[ 90 104 132 173 177 118 114 155 146 108]  ler
[120 153 151 100 120  93 119 120  43 178]  doz
[ 90 104 132 173 177 118 114 155 146  70]  Zuz
[101 108 126 163 171 122 118 149 148 185]  Kigel
[125 128 163  87  84 126 138 122  68 194]  zef
[101 108 126 163 171 122 118 149 148 109]  dup
[117 128 115 157 167 116 115 136 143  98]  Mive
[130 142 139 153  80 147 137 123 181  76]  geku
[101 111 142 177 119 146 130 147 194  79]  Zaz
[158 131  97 128 125 150 135 117 177  93]  Kuf
diff dup: [101 108 126 163 171 122 118 149 148 110] -> 10, [109]
diff Kigel: [101 108 127 163 171 122 118 149 148 185] -> 3, [126]

[ 58  28 159  57  94 102 102 106 143  57 113 200 186 208] = ves
[145  26 156  35  67 167  33 211 230 171  58  99 166  62] = Zeru
[145  26 156  35  67 167  33 194  46 129 230 191  80  56] = kasor
[205  96 101 159 193 224  39  66 238 181  63  25 231 224] = ket
[ 77 100  87 231 215  27  95 226 230  89 167 151 236 117] = Subeg
diff ket: [205  96 101 159 193 225  39  66 238 181  63  25 231 224] -> 6, [224]
diff Subeg: [ 77 100  87 231 215  27  95 226 230  89 167 151 236 116] -> 14, [117]
diff Subeg: [ 77 100  87 231 215  27  95 226 230  89 167 152 236 117] -> 12, [151]
diff kasor: [145  26 156  35  67 168  33 194  46 129 230 191  80  56] -> 6, [167]
diff ves: [ 58  28 159  57  94 102 102 106 143  56 113 200 186 208] -> 10, [57]
diff Subeg: [ 77 100  87 230 215  27  95 226 230  89 167 151 236 117] -> 4, [231]
diff ket: [205  96 101 160 193 224  39  66 238 181  63  25 231 224] -> 4, [159]

[ 99 110 131 145 130 176 140 156 102  88  96 125 113 126 107 104 129] = nonod
[155 170 160  75 141 145 108 135 135  82  85  45 160 147 148 127 159] = dazak
[148 163 126  54 128  61  80 135 144 143 141  78 148 131 192 149 124] = rebez
diff rebez: [148 163 126  54 128  61  80 135 144 143 141  79 148 131 192 149 124] -> 12, [78]
diff dazak: [155 170 160  75 141 145 108 135 135  83  85  45 160 147 148 127 159] -> 10, [82]
diff nonod: [ 99 110 132 145 130 176 140 156 102  88  96 125 113 126 107 104 129] -> 3, [131]
diff dazak: [155 170 160  75 141 145 108 135 135  82  85  45 160 147 148 127 160] -> 17, [159]
diff dazak: [155 170 160  75 142 145 108 135 135  82  85  45 160 147 148 127 159] -> 5, [141]

[141 145 132 172 159  85 176  97 156 167 139  86  74]  lefa
[ 68  61 112  65 103  90  77 116  81 142 205 101  80]  mene
[117 148 101 128 143  82 155  42  91  94  97  97 165]  lekal
[174 140  76  99 170  83 143 161 146 136 133  75  95]  mepu
[ 68  81 190 109  90 178  73  77  86  92 104 178 156]  Kagas
[ 83  78 108  78  69 161  99 155  98 115 194 153 173]  geba
[ 49  99 195 207  63 146 169 108 164  64  41 147 119]  rolek
[131 129 188 125 152 141  79 118 115 146 126 155  71]  gubas
[ 49  99 195 207  63 146 169 108 164  64  41 147 169]  Felim
[154 119 158 171 151  95 147 171 185 143 115  92  52]  seso
[114 134 116  77 132 181  78  72  66 119 140 192 175]  Bok
[ 82 118 108 163  90  92 162  70 115 116 142 106 149]  bota
diff mepu: [174 140  76  99 170  83 143 161 146 136 133  76  95] -> 12, [75]
diff Kagas: [ 68  81 190 109  90 178  73  77  86  92 104 177 156] -> 12, [178]
diff Bok: [114 134 116  77 132 181  78  72  67 119 140 192 175] -> 9, [66]
diff bota: [ 83 118 108 163  90  92 162  70 115 116 142 106 149] -> 1, [82]
diff Kagas: [ 68  82 190 109  90 178  73  77  86  92 104 178 156] -> 2, [81]

[151 141 173 101 110 105 100 164] : vofen
[190 113 219 109 119 107 154 101] : ridok
[181 132 152 111 107 198  82 111] : vanof
[141 150 126 108  86 158 158 109] : Kupi
[170 111 135 165 142  92 100 109] : Sifot
[113  84 158 146 137 137 161 105] : kelo
[107  73 140  70 181 116 158 161] : medaf
[156 153 131 121 170  63 107 135] : nam
[173  93  73 166 110 131 107 165] : tur
[153 148 105 113  98  86 145 150] : fimi
diff nam: [156 154 131 121 170  63 107 135] -> 2, [153]
diff Kupi: [141 150 127 108  86 158 158 109] -> 3, [126]

[140 144 149  57  91 137  79  87] -> fogom
[138 143 147  63  89 133  77  86] -> Mase
[150 156 160  34 110 135 126 130] -> dal
diff fogom: [139 144 149  57  91 137  79  87] -> 1, [140]
diff fogom: [141 144 149  57  91 137  79  87] -> 1, [140]
diff Mase: [138 143 148  63  89 133  77  86] -> 3, [147]
diff fogom: [140 144 148  57  91 137  79  87] -> 3, [149]
diff dal: [150 156 160  33 110 135 126 130] -> 4, [34]
diff dal: [150 156 160  34 111 135 126 130] -> 5, [110]
diff dal: [150 156 161  34 110 135 126 130] -> 3, [160]

